These are the activations of a small neural network, seen along a few directions. Each row is one input.
In each table, some parts of the input vary, and every possible input appears once, in random order.
A made-up example of a description, with smaller parts first: one of 2 separate values, together with either a single point or one of 9 places around a ring or (one of 5 places around a ring, together with one of 6 places along a line).
Shared parts are said once, and a part with two or three values counts as separate values.

Other details of the inputs vary at random and push rows far along three fixed directions, the same in every table; ignore that.

A family of inputs:
R1: [  9   2 -12  -6 -11  16 -10   1  23  -2   4   3]
R2: [ -7  13  21  13  21 -31 -15  15 -41 -28 -14 -15]
R3: [  7  -5 -15  -1 -21  16  20   0  25  28  11  -1]
R4: [ 15  -4 -10  -6 -29   6 -37  14  32  -1 -10 -18]
R5: [ -9 -22  -6  -3 -11   0  -1  -6  11  13  -8   7]
R6: [ 24  19   1   4 -31   1 -44  36  12 -15  -7 -29]
R7: [-17  12   1  11  33 -17  -7  11 -23  -1 -25  10]
R8: [-23 -45   9 -13   7   2  34 -55   1  -8  18  22]
R9: [  9  -7 -22   4 -33   2 -23  24  34   9 -15 -13]
R10: [ 39  52   4  -5  -4  46  46  -2  -2  21  61 -10]
R11: [ 12 -17   1   5 -43  -5 -24  10  22 -23   7 -32]
R12: [-19 -41  10 -23  10   7  27 -56   2 -11  16  26]
R13: [-10  24   3  17  35 -29  -7  26 -42 -16 -25  13]
R14: [ -6  17   9  14  22 -34 -44  35 -29 -18 -39  -9]
R15: [ 19  15 -20   2 -26  24  11  13  33  31  14 -17]
R16: [ 26  30  -9  16 -27  -3 -18  50   6   2   0 -26]
R17: [ 29  36   1  -5  -3  23  -1   9   6   3  23 -14]
R18: [-13   7  21  24  19 -36  -5  15 -41 -19 -13 -22]
R19: [-22 -52  -8  -9 -15 -15 -23 -12  14 -10 -27  26]
R20: [  6 -13   3  -9 -21  15  11 -17  22   8  20 -20]
R21: [ -4 -17 -14 -11  -1  10  12 -17  16   2   2  27]
R22: [-21 -37  -1 -12  -5  -9 -20 -18  11  -4 -25  17]
R23: [-15  17  25   6  50 -13  36 -19 -51  -1   9   2]
R24: [  5  43  13   1  49  11  34 -11 -33  19  17   4]
R25: [ 26  30  -5   4 -12  16  15  20   3   8  26  -6]
R26: [-24 -28  -9 -17  22  15  26 -46  12  14   0  40]
R27: [-11  11  24  11  38 -13  36 -18 -45 -10  18   0]
R28: [ -6  20  17   4  31 -14  -7   6 -38 -15 -10   8]
R29: [  5  -1  -2 -18  -4  35  34 -34  21  31  29   4]
R30: [ 23  29  -1   9 -17  10  -2  28   1  11  13 -22]
R31: [-24 -48 -16  -4 -14 -21 -49   2  26 -18 -48  18]
R32: [-22 -40 -12  -3  -7 -16  -6  -5  12   3 -25  25]
Description of these inputs: one of 4 places along a line, together with either one of 2 separate values or one of 6 places around a ring.
The inputs of R18 and R27 match in every part but the place on the line of 4. If R7 is changed in the same way as R18 into R27, which row does it become? -> R26
Which other rows agree with R21 in the place on the line of 4? List them by row number. -> R1, R6, R10, R11, R12, R17, R25
Change only the place on the ring of 6 in R3. List by row number the other rows that result. -> R5, R7, R15, R24, R29
Change only the place on the ring of 6 in R9. List by row number the other rows that result. -> R14, R22, R26, R30, R32
